Each row below holds a small network's activations on one input, seen along a few directions.
In each table, some parts of the input vary, and every possible input appears once, in random order.
A made-up example of a description, with smaller parts first: values(2) and (point or ring(11) or (line(4) and ring(5))).
Shared parts are said once, and a part with two or three values counts as separate values.
In the rows, 128 means zero.

A family of inputs:
R1: [146 112  81 134 181 120 153  80 184 175  67 113 112 148 143 106 136 137
 112 116]
R2: [136 154 130 140 136 123 123 123 141 116  67 102 152 217  88  86 129  87
 115  85]
R3: [ 97 156 169 141 119 185 108  91 112 162  73 118 128 167 109 143 110  43
 128 119]
R4: [141 132 167  98 109 117 126 148  82 119 208 153 113  67 132 184 106 117
 136 176]
R5: [114 118 145 128 131  93 113 133 122  97 174 129 102  36 181 174 142 171
 152 174]
R6: [ 99 163 180 103  66 168  86 179  85 134 182 147 135  97 138 139 141 106
 137 146]
R7: [146 115  98 118 117  99 140 165 158 150 179 143 123  86 186  92 158 198
 128 151]
R8: [130 149 135 117  72 109 104 215 122  88 173 141 159 145 115  80 150 141
 123 110]
R9: [145 113  80 144 170 137 166 101 144 136  78 116 160 199  82  86 130 157
 121  67]
R10: [141 112  89 123 101 125 151 183 124  99 184 155 169 128 118  71 147 213
 124  96]
R11: [134 117 143 136 155 144 142  67 111 141  97 118  94 141 103 192  73  56
 121 144]
R12: [108  96 119 156 178 117 125  50 151 120  53 101  91 105 140 183 115 110
 138 153]
The inputs of R5 and R12 match in every part but one. If R6 is changed in the same way as R5 into R12, which row does it become?
Answer: R3
What do these inputs look like to the network?
Answer: values(2) and ring(6)
Change only the values(2) part in R2. List by row number the other rows that result.
Answer: R8
Change only the values(2) part in R7. List by row number the other rows that result.
Answer: R1

A family of inputs:
R13: [132 122 102 100 115 109 120 179 157 147 177 139 119  68 172 111 169 193
 128 144]
R14: [164 126 105 113 124  80 145 158 167 155 167 136 127 106 177  87 148 170
 120 152]
R15: [148 138 135 130 105 124 128 142 138 147 132 125  97 159 125 137  91  51
 104 141]
R16: [134 129 131  99 157 139 130  89 142 195 127 139  96  83 172 155 132 116
 125 167]
R17: [124 170 167 100 141 169 122 106 101 182 115 132 142 151 102 135 129  85
 127 108]
R18: [124 129 145 121 114 153 114 113 127 155 109 136  96 120 116 172  95  35
 109 155]
R19: [150 178 154 113 134 142 136 136 115 173 138 120 143 188 111  96 127  99
 122  95]
R20: [109  94 107 143 110 159 154 130  94  89 166 152 146 100 112 141 115 184
 137 107]
R21: [108 146 109 146 153 161 126  98 159 147  35  96 161 209 100  71 156 116
 130  65]
R22: [ 94 136 161 147 122 102  98 141 106  56 148 119 134  85 145 150 141 154
 156 134]
R23: [158 152 158 122 161  79 130 109 119 104 128  95 107 141 124 161 112  96
 129 141]
R24: [ 94 118 153 150  83 163 102 127 116 131 118 135 109 113 137 156 107  74
 132 159]
R25: [103 121 134 135 129 151 122 106 135 176 139 135 110  73 188 143 148 155
 149 166]
R26: [173 109 109 127 156 132 181 107 112 141 151 137 123 160  94 138  78 126
 115 115]
R27: [ 96 159 168 132 114 183 113 121  90 162 124 127 159 142 123 123 144 121
 150 110]
R28: [ 99 126 125 135 102 141 117 150 146 138 166 141 123  58 191 115 162 190
 140 143]
R29: [147  89  89 114 126 126 154 157 109  97 177 155 141 112  91 130 125 187
 124 110]
R30: [156 167 136 112 111 114 136 173 124 135 152 135 170 175 111  64 149 137
 120 104]
R31: [112  92 117 142 135 172 161  91  86 132 139 142 132 110 105 173  96 150
 146 128]
R32: [ 94 160 154 129  88 174 106 162  97 116 147 137 174 130 131  92 161 156
 142  98]
R33: [150 125 122 124  77  92 123 177 147 109 149 142 123 152 124 100 109  95
 104 148]
R34: [119 125 121 163 188  86 113  76 164  86  25  84 126 164 120 141 138 118
 146 104]
R35: [127 133 138 113 136  71 101 170 117  65 160 118 128  95 125 146 151 158
 143 135]
R36: [129 157 131  96 102 141 108 191 109 124 159 139 167 140 111  86 171 159
 128 101]
R37: [127  80  57 166 178 143 166  63 156 117  49 112 142 181  83 112 110 149
 112  78]
R38: [100 104  96 165 121 139 109 106 183 121  26 106 111 184 117 105 119  78
 101 115]
R39: [144 101 117 112 163 160 168  77  97 151 129 147 119 121  85 180  79 114
 121 131]
R40: [158 140 142 126 145  44 129 150 129  73 151 115 135 130 127 126 130 136
 134 140]
R41: [122 117 118 109  68 120  93 194 133  97 156 146 117 117 123 119 131 118
 113 145]
R42: [178  96  95 130 136 100 182 138 124 106 168 153 148 148  93 106 103 165
 116 115]
R43: [ 89 119 143 143  56 152  91 165 123  88 144 145 124 106 144 123 121 113
 125 144]
R44: [133 145 169 111 168 108 117  77 110 111 104 105 104 103 113 196 116  84
 134 157]
R45: [103 134 172 146 144 117 108  94  99  94 116 105 118  94 135 183 130 119
 159 155]
R46: [162 135 119 110 147 110 143 121 153 186 148 126 102 122 182 117 129 129
 119 152]
R47: [122 111  80 155 170 123 137  82 196 175  42 105 107 136 170  87 159 150
 119 119]
What do these inputs look like to the network?
Answer: values(5) and (point or ring(6))
The inputs of R43 and R32 match in every part but the values(5) part. If R38 is changed in the same way as R43 into R32, which row does it become?
Answer: R21
List by row number the other rows that have the values(5) part in common with R23.
Answer: R22, R34, R35, R40, R44, R45
Change only the values(5) part in R44. List by row number the other rows that result.
Answer: R16, R17, R18, R39
Change only the ring(6) part in R42. List by row number the other rows that result.
Answer: R20, R26, R29, R31, R39

A family of inputs:
R48: [169 135 122 125 132 135 169 129 104 134 141 137 157 202  73  98  95 110
 111  93]
R49: [136 119  88 110 139 148 139 120 169 195 103 138 122 130 146  95 146 140
 109 125]
R50: [105 113 130 138 159 166 136  81  98 122 109 121 124 114 106 179 114 132
 144 114]
R51: [ 96 118 153 151  97 130  93 118 127  92  93 123 106 117 127 165 106  67
 129 156]
R52: [111 109 100 164 109 100 108 151 173  84  94 113 124 141 149  92 144 147
 125 122]
R53: [119 162 130 141 100 132 114 172 137 112 115 115 174 192 112  52 160 138
 129  75]
R54: [ 94 116 109 161 143 136 126 113 140 108  97 112 153 123 145 101 162 197
 150  98]
R55: [112 112 134 116 107 137 133 159  85  97 218 160 141  46 145 150 142 213
 154 141]
R56: [156 132 113 109 175  75 129 119 159 126 105 112 122 129 130 123 149 141
 124 129]
R57: [145 141 108 110 121 135 133 160 128 124 118 133 167 188  75  76 142 131
 111  81]
R58: [117 161 184 127 145 102  95  99 119 120 100 102 107 111 142 172 130  73
 142 163]
R59: [141 148 154 116 170  99 119 100 125 128 112 101  98 124 126 174 117  88
 131 143]
R60: [120 106 122 140 123 125 119 117 132 101 105 121  96 130 111 166  94  82
 117 137]
R61: [132 152 132 139 155  73 109 131 164 112 102  95 129 134 169  98 168 150
 139 124]
R62: [ 98 145 163 128 107 179 103 100 129 187 101 129 108 114 157 144 128  69
 128 157]
R63: [ 79 125 160 149 135 171 111  82  93 112  98 122 133 100 122 176 124 116
 156 133]
R64: [135  89  79 133 129 102 129 139 166  98  99 129 117 136 112 116 126 137
 109 127]
R65: [160 115 102 126 149 149 174  89 146 204 126 142 113 145 141 119  99 117
 111 135]
R66: [123 134 131 117 132 175 128 100 135 197 112 129  99 127 142 146 114  85
 116 137]
R67: [132 132 134  96  80 143 123 183 120 180 220 166 118  63 183 120 145 160
 129 168]
R68: [177 127 127 126 185  76 166  90 138 136 126 114 113 142 125 146 103 118
 125 139]
R69: [111 140 109 140 119 145 121 132 176 180 100 121 129 136 183  71 166 148
 124 121]
R70: [142  93 102 148 173 141 183  70 110 130 124 132 137 132 104 152 100 165
 136 113]
R71: [157  85  93 149 139 101 166 107 142 108 121 131 108 149 109 139  80 114
 110 137]
R72: [152 148 159  91 116  70 116 177 111 106 216 136 118  61 168 148 147 163
 144 174]
R73: [140 157 156  95  62 132 119 223  81 105 231 163 163 116 113 101 139 152
 127 122]
R74: [129 105 125 120  70  98 114 196 120  76 213 157 117  65 150 139 122 157
 124 168]
R75: [120  97  88 131 163 139 147 100 133 120 102 130 146 118 108 127 146 188
 135 102]
R76: [102 169 182 127  90 164  95 142  90 119 114 128 155 171  91 127 121  62
 132 113]
R77: [129 156 151 115 115 160 121 141  94 127 125 127 145 185  75 128 109  78
 119  93]
What do these inputs look like to the network?
Answer: values(5) and (point or line(5))
The inputs of R65 and R71 match in every part but the values(5) part. If R49 is changed in the same way as R65 into R71, which row does it become?
Answer: R64
Change only the line(5) part in R53. List by row number the other rows that result.
Answer: R48, R57, R76, R77
Change only the values(5) part in R58. List by row number the other rows that result.
Answer: R51, R62, R63, R76
Change only the line(5) part in R61. List by row number the other rows that result.
Answer: R56, R58, R59, R68

A family of inputs:
R78: [132 111  97 150 201 100 134  48 198 166  29  89  84 133 166 139 133 110
 122 141]
R79: [110 118 138 143 168 170 131  35 136 184  48 111  88 133 129 185  95  53
 126 148]
R80: [136 134 130 144 129 150 138 107 114 111  70 117 147 225  50 120  86  53
 108  85]
R81: [128 153 159 106  49 134 103 221  84  87 207 155 155 134  99 110 125 115
 123 124]
R82: [150 142  92 139 151 148 158 116 152 160  67 114 169 240  80  50 133 122
 108  55]
R83: [102 138 170 110  85 153  99 147 106 155 189 150  98  42 185 172 131 117
 140 187]
R84: [110 124 106 127  92 109 109 192 153 109 169 142 150  82 178  73 188 219
 140 129]
R85: [104 163 205 107  78 139  86 169  62  96 199 141 125  77 130 182 121  95
 150 162]
R86: [143 160 123  97  71 133 123 226 120 132 202 156 180 148 126  42 170 181
 120  95]
R87: [118 105  71 164 176 128 143  80 186 137  32  97 135 176 130  83 151 160
 123  84]
R88: [196  45  65 118 188  63 220 110  97  68 223 159 119  66  95 186  78 237
 132 143]
R89: [113 144 176 141 160 156 120  53  92 123  59 102 116 167  76 195  84  29
 133 125]
R90: [123 128 132 117 114  81 101 160 163 136 169 130  96  41 220 128 169 172
 140 188]
What do these inputs look like to the network?
Answer: point or (values(2) and ring(6))
